These are the activations of a small neural network, seen along a few directions. Each row is one input.
In each table, some parts of the input vary, and every possible input appears once, in random order.
A made-up example of a description, with smaller parts first: one of 6 places along a line, together with either a single point or one of 9 places along a line or (one of 3 separate values, together with one of 8 places around a ring).
Shared parts are said once, and a part with two or three values counts as separate values.

Other details of the inputs vary at random and push rows far along two fixed directions, the same in every table; ignore that.

Rows:
r1: [-12   8   7   9 -18  -8  -2   7   5  -7   5  -6   3]
r2: [17 -7 -7 -3 20 23 -7  1 -6  3 -2 -2 -3]
r3: [ 13  -7  -1 -12  21  15   0  -9  -3   8   3   6  -9]
r4: [ -1   6   5   0 -19 -15  -6  -1  18   4   9   3  -2]
r5: [ -4  12   2   3 -16 -13  -4   6   9  -4   1   0   4]
r6: [-32  31 -12 -15  29 -24  90  33 -71  -7 -25 -19  15]
r7: [-13   7   2  14 -21  -5  -1  13   5  -3   4 -12   4]
r8: [ 12 -14  -2 -11  21  16   0 -12  -2   4   0   4  -6]
r9: [-12   4   1   3 -12 -19  -6  -3  10  -4   6  -5   2]
r10: [  1   7   0   8 -18 -10  -7  12  10  -1   1  -6   5]
r11: [ -6   7   3   2 -14 -19  -9  -1  10   1   7   4  -2]
r12: [ -9   0   4   5 -13 -16  -6  -5   8  -3   2  -1   2]
r13: [  9 -11  -1  -6  17  14  -5 -11  -8   6  -5  16  -7]
r14: [12 -9 -4 -7 22 21 -5 -6 -3 -2 -4  3  0]
r15: [ -4  -1   4   4 -17 -14  -2  -7  14  -1   4  -2   3]
r16: [-17   7   8   9 -16 -15  -4   0   4  -3   9  -3  -2]
r17: [ -3   2  -3   8 -12  -7  -5   9  11  -4   4 -12   8]
r18: [ -2   0   0  12 -18  -8  -6   7  10  -4  -1  -9  10]
r19: [ 11 -10  -2  -3  19  21  -4  -7  -4  -1  -8   7   1]
r20: [  8 -11   3  -4  17  23   0 -10  -5   6   3   6 -13]
r21: [  9  -6  -3 -10  24  13  -7 -10  -8   5   2   7  -9]
r22: [ 14 -12  -1  -9  14  17   1 -12  -4   8  -4  14  -8]
r23: [ -3   3  -1  10 -22 -11  -3  11   7  -2  -3  -5   8]
r24: [ 13  -8  -2  -6  15  21  -5  -6  -6   1 -10  13  -2]
Description of these inputs: one of 4 places along a line, together with either a single point or one of 5 places around a ring.
The inputs of r12 and r15 match in every part but the place on the line of 4. If r13 is changed in the same way as r12 into r15, which row does it become?
Answer: r22
List by row number the other rows that have the place on the line of 4 in common with r5.
Answer: r1, r6, r14, r19, r24
Which other rows does r7 become when the place on the line of 4 takes its other values? List them by row number.
Answer: r1, r16, r20
List by row number the other rows that have the place on the line of 4 in common with r7.
Answer: r2, r10, r17, r18, r23

Rows:
r25: [ -8   8   1   0 -12 -19  -1   1   9  -3   7  -6   2]
r26: [ 12  -2  -8  -8  24  15   9   6 -16   1 -11   2   2]
r27: [ -8   3   1  14 -17  -4  -3  12   4  -6   0 -11   8]
r28: [ -5   8  -2   6 -14 -13  -2   8   7  -6   0  -6  10]
r29: [ -5   5  -1  -1 -15 -21   5   1   8  -1   1  -1   5]
r30: [ -9   5   1   3 -16 -22   3  -1   8  -3   1  -2   6]
r31: [ -8   5   4   4 -19 -16   2   1   6   0   0   3   2]
r32: [  4  -8  -3 -10  24  12  16  -8 -17   2  -7   3  -3]
r33: [-11   8   5   3 -14 -12  -2   2   6  -2   6   0   0]
r34: [ -4   5  -2   9 -14  -7  -1  12   8  -6   2 -15   9]
r35: [  2  -5  -3 -10  27  12  11  -7 -19   4  -2   3  -7]
r36: [ -5   6   1   8 -17 -11  -5   9   6  -5  -2  -4   8]
r37: [ -6   4   2   0 -15 -18   5  -2  10  -3   5  -5   4]
r38: [ -9   9   3   1 -11 -16   4   3   4   2   8  -3  -3]
r39: [ -8   4  -1  12 -15  -7  -2  10   7  -7   2 -13  10]
r40: [ -9   3   6   5 -16 -11   3  -1   7  -1   4  -1   0]
r41: [  1  -3   0  -8  23  14  12  -3 -20   6  -3   7 -10]
r42: [-10   9   2   0 -10 -20   4   2   5   0  10  -6  -1]
r43: [  2  -9   0  -8  23  15  14  -7 -18   3  -8   7  -5]
r44: [  4  -8  -2  -8  22  12  11  -6 -18   4 -11  10  -4]
r45: [  7  -6  -2 -10  21  14  17  -4 -16   6  -6   6  -5]
r46: [  0  -5   0  -8  25  13  12  -5 -22   4  -4   5  -9]
r47: [ 39 -22   4   6  -6  39 -73 -21  45   4  12  19 -10]
r48: [  0  -4  -1  -8  26  13  11  -4 -20   2  -7   6  -5]
r49: [ -6   6   1   1 -18 -19   4   3   7   1   0   1   3]
r50: [ 40 -27   3   9  -3  46 -72 -18  45   5  14  10 -12]
r51: [-11   7   2   3 -12 -18  -3  -1   8  -5   6  -5   3]
r52: [  6  -6  -5   1  20  26  10   9 -20   1 -10  -3   1]
r53: [ -8   9   2   1 -14 -15  -1   3   8  -1   6  -3   1]
r54: [ 13  -1  -8  -8  22  18  11   7 -18   2 -12   3   0]
The inputs of r35 and r46 match in every part but one. If r39 is changed in the same way as r35 into r46, which row does it become?
Answer: r27
What do these inputs look like to the network?
Answer: one of 5 places around a ring, together with either one of 2 separate values or one of 4 places along a line
Which other rows does r51 become when the place on the line of 4 takes its other values? List them by row number.
Answer: r30, r32, r35
List by row number the other rows that have the place on the ring of 5 in common with r49.
Answer: r38, r45, r50, r53, r54
Which other rows does r36 become when the place on the ring of 5 takes its other values? List them by row number.
Answer: r26, r28, r47, r54
Which other rows does r43 become when the place on the line of 4 takes its other values? List them by row number.
Answer: r44, r46, r48
